A small network was trained on invented records. Each row is its activation on one of them, seen along a few directions.
Each row is followed by the record's values for the fields TOF, NIZ, GABAB, MIRUB, FOVEM.
Not every record has every field; a missing one is left out.
The largest differences between rows may come from other fields.
(in the rows, 500 means zero)
Random noise pushes rows far along 8 fixed directions. That doesn't count. These rows show it; they differ only by the noise:
[324 418 521 452 701 533 346 731 673 694 375 501 401 543 657 566 499 458
 735 453 265 486]
[697 305 502 445 640 542 507 209 666 479 352 447 366 316 572 506 638 443
 497 486 333 381]
[483 395 498 311 567 454 664 585 710 559 548 456 318 601 565 535 381 574
 665 594 219 534]
[322 783 434 365 647 511 480 476 427 374 538 475 517 331 409 448 445 527
 723 569 333 606]
[536 196 474 354 614 686 437 406 688 596 459 386 486 482 481 450 542 506
 639 395 462 634]
[553 152 717 552 506 464 377 526 466 593 431 471 577 401 492 551 432 505
 519 478 689 330]
[290 296 537 341 537 653 504 652 593 672 511 355 456 544 600 510 359 628
 873 591 294 417]
[323 292 542 468 631 669 273 533 580 628 246 510 630 458 338 485 600 449
 490 283 508 486]
[515 549 373 386 610 481 596 303 523 403 470 379 281 286 617 504 479 578
 748 717 114 404]
[563 282 683 417 557 557 499 386 659 515 338 586 636 492 249 482 591 419
 241 277 623 440]

[273 847 483 386 658 682 538 571 698 528 440 560 542 517 498 473 590 346
 578 376 338 567]	TOF: tiral / MIRUB: fam / FOVEM: vuga
[613 389 695 324 613 636 667 570 776 647 636 471 434 634 834 529 465 433
 684 513 410 453]	TOF: tamed / NIZ: kofa / GABAB: piro / MIRUB: dapeg / FOVEM: vuga
[547 390 445 562 397 521 467 372 435 490 532 393 452 409 509 484 503 597
 599 574 501 387]	TOF: tiral / MIRUB: safo / FOVEM: tapin
[556 398 593 424 429 627 520 293 342 437 572 366 580 356 506 433 472 646
 672 609 519 279]	TOF: tamed / NIZ: kofa / GABAB: piro / MIRUB: dapeg
[456 686 555 425 543 549 589 540 626 516 578 522 517 561 555 485 510 430
 538 470 460 486]	TOF: tiral / MIRUB: dapeg / FOVEM: vuga
[398 842 676 327 357 725 858 291 425 288 645 515 780 392 302 401 432 486
 430 566 647 354]	TOF: tiral / MIRUB: fam / FOVEM: tapin
[743 393 381 437 458 486 606 267 451 343 609 420 454 435 420 442 485 553
 445 543 577 737]	TOF: tiral / MIRUB: fam / FOVEM: vuga
[359 673 404 397 496 690 554 285 449 389 418 448 555 374 334 407 583 550
 537 500 337 439]	TOF: tamed / NIZ: kofa / GABAB: piro / MIRUB: fam / FOVEM: vuga
[375 501 554 454 636 822 342 476 627 642 473 413 598 402 650 445 610 406
 775 383 492 439]	TOF: tiral / MIRUB: dapeg / FOVEM: vuga
[708 492 674 520 515 154 609 657 459 453 606 627 404 615 601 605 365 501
 367 593 536 483]	TOF: tamed / NIZ: kofa / GABAB: piro / MIRUB: dapeg
[317 648 419 504 445 562 446 512 449 488 509 469 537 466 375 446 493 564
 605 505 464 500]	TOF: tiral / MIRUB: safo / FOVEM: vuga
[391 762 446 383 444 694 581 419 362 382 667 438 612 437 469 381 459 569
 705 590 499 593]	TOF: tamed / NIZ: kofa / GABAB: bug / MIRUB: fam / FOVEM: tapin
[672 518 583 499 580 541 480 469 455 468 636 490 575 451 685 493 512 406
 543 494 679 605]	TOF: tiral / MIRUB: fam
[561 527 514 510 741 503 388 534 609 557 381 573 445 464 707 550 624 332
 484 411 393 543]	TOF: tamed / NIZ: kofa / GABAB: piro / MIRUB: dapeg / FOVEM: vuga
[440 436 550 516 642 624 306 587 477 579 449 512 670 469 526 496 542 367
 497 332 699 645]	TOF: tamed / NIZ: kofa / GABAB: piro / MIRUB: dapeg / FOVEM: vuga
[640 456 662 534 276 542 702 442 410 474 712 448 574 504 625 490 376 539
 520 658 737 342]	TOF: tiral / MIRUB: fam / FOVEM: tapin
[632 163 369 538 361 499 524 339 403 499 422 368 345 478 561 516 502 697
 532 655 348 356]	TOF: tiral / MIRUB: fam
[525 301 469 646 467 370 361 437 450 539 356 452 408 387 467 544 527 545
 459 529 449 310]	TOF: tamed / NIZ: kofa / GABAB: piro / MIRUB: safo / FOVEM: tapin
[823 549 723 513 555 393 621 340 585 439 664 524 422 389 757 534 516 401
 513 579 577 331]	TOF: tamed / NIZ: kofa / GABAB: piro / MIRUB: dapeg / FOVEM: vuga
[645 485 600 517 400 180 583 596 554 444 637 614 444 672 300 521 404 550
 294 462 609 575]	TOF: tiral / MIRUB: safo / FOVEM: vuga
[532 367 372 577 439 396 420 545 493 491 535 501 562 561 266 472 459 473
 312 390 759 828]	TOF: tiral / MIRUB: dapeg / FOVEM: tapin
[564 280 452 392 501 431 662 533 716 571 539 430 334 598 498 540 397 542
 513 542 387 600]	TOF: tamed / NIZ: kofa / GABAB: piro / MIRUB: dapeg / FOVEM: tapin
[306 864 466 565 502 320 498 516 412 389 361 609 473 431 346 528 547 510
 379 548 271 262]	TOF: tiral / MIRUB: safo
[472 286 500 616 401 555 312 525 214 561 547 337 556 371 613 506 403 646
 751 627 635 374]	TOF: tamed / NIZ: kofa / GABAB: piro / MIRUB: dapeg / FOVEM: tapin
[516 472 369 433 584 785 541 280 808 582 282 487 392 535 596 459 784 401
 471 368 217 411]	TOF: tiral / MIRUB: dapeg / FOVEM: tapin
[363 520 313 520 509 531 560 631 519 545 350 544 448 596 555 550 496 459
 394 537 346 614]	TOF: tiral / MIRUB: fam / FOVEM: tapin
[523 601 638 530 493 370 608 498 347 389 526 550 557 370 527 564 382 467
 425 620 568 361]	TOF: tamed / NIZ: kofa / GABAB: bug / MIRUB: fam / FOVEM: vuga
[221 379 212 482 367 802 426 454 354 538 352 346 582 502 323 424 527 660
 594 497 416 576]	TOF: tiral / MIRUB: fam / FOVEM: tapin
[445 589 487 403 446 670 747 564 738 578 520 536 469 689 607 506 513 423
 467 491 402 512]	TOF: tiral / MIRUB: fam / FOVEM: tapin
[234 599 395 417 509 707 435 528 477 533 443 441 621 489 345 423 517 545
 610 436 447 559]	TOF: tamed / NIZ: kofa / GABAB: piro / MIRUB: dapeg / FOVEM: tapin
[584 479 581 357 465 596 541 366 601 450 570 551 631 640 241 385 606 537
 336 301 611 585]	TOF: tamed / NIZ: kofa / GABAB: piro / MIRUB: safo
[608 388 346 532 506 496 350 361 401 450 610 360 477 380 459 429 504 558
 627 507 620 721]	TOF: tamed / NIZ: kofa / GABAB: piro / MIRUB: safo / FOVEM: tapin
[512 354 349 384 539 538 594 504 807 580 274 596 334 764 378 511 661 506
 259 338 191 609]	TOF: tamed / NIZ: kofa / GABAB: piro / MIRUB: fam / FOVEM: tapin
[417 571 476 386 520 560 593 550 437 449 572 478 573 516 452 485 402 520
 542 529 512 647]	TOF: tamed / NIZ: kofa / GABAB: piro / MIRUB: fam / FOVEM: vuga
[423 446 451 567 538 537 365 533 320 512 511 401 592 344 559 501 421 481
 622 562 652 582]	TOF: tamed / NIZ: kofa / GABAB: piro / MIRUB: dapeg / FOVEM: tapin

Here are new rows. What are their fields?
[508 394 501 581 407 432 436 470 432 525 456 466 455 506 492 510 521 604
 493 551 443 295]	TOF: tiral / MIRUB: safo
[533 479 320 431 384 469 544 424 339 410 746 314 399 504 501 420 366 748
 777 708 426 648]	TOF: tiral / MIRUB: safo
[517 256 385 623 501 428 346 598 478 607 342 500 362 545 590 575 531 535
 491 503 416 519]	TOF: tamed / NIZ: kofa / GABAB: piro / MIRUB: fam / FOVEM: tapin
[707 616 500 399 566 431 632 392 548 402 687 479 372 497 678 477 498 524
 613 616 364 543]	TOF: tiral / MIRUB: dapeg
[413 408 337 447 468 617 546 471 428 499 490 379 499 477 506 475 424 581
 602 593 445 611]	TOF: tiral / MIRUB: dapeg / FOVEM: vuga
[418 663 552 610 502 423 420 391 175 339 287 596 630 292 380 520 558 515
 326 557 474 217]	TOF: tiral / MIRUB: dapeg
[461 552 584 574 680 348 320 676 497 543 418 597 505 440 549 579 496 366
 487 422 552 548]	TOF: tamed / NIZ: kofa / GABAB: piro / MIRUB: dapeg / FOVEM: vuga
[420 350 544 510 411 434 385 646 375 555 546 480 558 612 384 489 409 650
 547 496 579 501]	TOF: tamed / NIZ: kofa / GABAB: piro / MIRUB: safo
[550 367 270 426 269 468 713 378 330 363 624 359 429 528 324 442 331 754
 503 715 474 678]	TOF: tiral / MIRUB: fam / FOVEM: tapin
[546 432 500 597 406 514 507 527 423 536 557 457 482 492 634 527 455 500
 554 581 617 485]	TOF: tamed / NIZ: kofa / GABAB: piro / MIRUB: fam / FOVEM: tapin
[417 650 296 393 587 772 493 289 696 483 366 503 497 525 396 391 768 441
 448 320 275 590]	TOF: tiral / MIRUB: safo / FOVEM: tapin
[514 407 488 459 421 418 576 663 577 576 646 466 403 691 521 509 362 594
 595 547 486 620]	TOF: tiral / MIRUB: dapeg / FOVEM: vuga
[398 330 419 485 640 696 260 594 514 623 457 436 640 505 482 456 527 423
 588 312 683 829]	TOF: tamed / NIZ: kofa / GABAB: piro / MIRUB: dapeg / FOVEM: vuga
[604 505 589 530 426 417 613 507 554 496 510 565 436 560 526 540 500 483
 395 521 501 395]	TOF: tamed / NIZ: kofa / GABAB: piro / MIRUB: fam / FOVEM: tapin
[324 634 501 533 473 563 451 525 503 528 510 452 561 434 441 478 495 489
 614 499 535 424]	TOF: tiral / MIRUB: safo / FOVEM: tapin
[383 559 387 485 495 526 469 546 437 504 559 430 472 501 529 466 442 576
 668 588 427 595]	TOF: tiral / MIRUB: dapeg / FOVEM: vuga
[469 556 530 420 503 708 543 471 575 547 589 445 553 522 611 451 530 488
 663 487 489 468]	TOF: tiral / MIRUB: dapeg / FOVEM: tapin
